These are the activations of a small neural network, seen along a few directions. Each row is one input.
In each table, some parts of the input vary, and every possible input appears once, in random order.
Descriptions start from the smaller parts, as in this example, which fits no table here: values(3) and (point or line(9) or (ring(5) and line(6))).
Shared parts are said once, and a part with two or three values counts as separate values.

Table:
x1: [ -5   0 -22  -4  -7  -9 -25   6  -6  12   8   0 -22  -1 -10]
x2: [ 25  -4  36 -14   6 -16  13   5  34   3 -43  49   7   0  -5]
x3: [  2  -2  -7  -6  -5   1  -9  -5  -4   6   0 -16 -18   3   8]
x4: [-22   8   2   2  -4 -15   5 -13  12  -8 -12  -3  11 -23   9]
x5: [ -7  14  -8   9  14   7 -15   8 -18   0  23   4   5  14 -18]
x6: [  7  -4  -8  -8  -5   4  -3  -4  -8   2  -3 -13 -19   2   9]
x7: [ -7  13   6 -11  -2  -8   9  -9  10 -15 -18  -1  12 -28  11]
x8: [ 18   0   0   9  14  22  11  -4 -10  -4  20  -6  11  13  -5]
x9: [  4   3   8  13  15  15  -5  -9 -12  -7  20 -11  17  15   0]
x10: [-21  14  -8 -12  -7 -26  -2  -4  -5  -4  -8  15   2 -30  -7]
x11: [-12  -6 -16  -3 -10  -4 -16   3   3  18   8 -12 -18   7   5]
x12: [ -4   6   6  13  10  17  -1  -5 -10  -2  28  -5  15  18   3]
x13: [ 10  -1   2  14  14  19   3  -8 -10 -12  24  -4  14  12   2]
x14: [-14  10   4   0   0 -11   6 -13  14 -10 -14  -2  10 -29  10]
x15: [18 -6 -1 11 13 26 11 -2 -7 -1 16 -7  7  9 -9]
x16: [-11   4   1   9   7  10 -12   0 -14   5  23  -6  17  24  -3]
x17: [ 13  -7 -16  -1  -6  11   2  -2  -2   6  -5  -8 -24   3   5]
x18: [ 43 -12  26   5 -16 -13  10  23  14   9 -26  29 -18  21  -7]
x19: [-28  -1  -5  -9  -4 -26   4   8  -1  -5 -11   5   8 -21  11]
x20: [-29   9  -2  -5  -7 -21   6  -7   6   1 -11   0   9 -21   5]
x21: [ -3   5   1  -6  -5   2   9 -10  15 -12 -22   4   7 -28   5]
x22: [-13  -4   6   8  12  10  -9  14 -18   4  24  -5  14  18  -1]
x23: [ 37 -20  33  13   5  -4  19  17  17 -12   4  18   8  38 -37]
x24: [  1   3   0 -14 -10   3  10  -8   8  -9 -29   5   8 -27   1]
x25: [-12 -17 -17  -4  -6  -6 -17  16  -2  12   8  -7 -18   6  10]
x26: [ 17  -5 -14  -6  -8  13   7   3  -5  12 -10  -9 -25   0   2]
x27: [ -5  -2  -8  -6  -9  -1 -11  -2  -2  10   5 -15 -18   6   9]
What is each input in this table made of?
Answer: values(3) and (point or line(8))
The inputs of x20 and x11 match in every part but the values(3) part. If x14 is changed in the same way as x20 into x11, which row does it become?
Answer: x3
Change only the line(8) part in x22. List by row number the other rows that result.
Answer: x5, x8, x9, x12, x13, x15, x16
Change only the values(3) part in x21. List by row number the other rows that result.
Answer: x8, x17
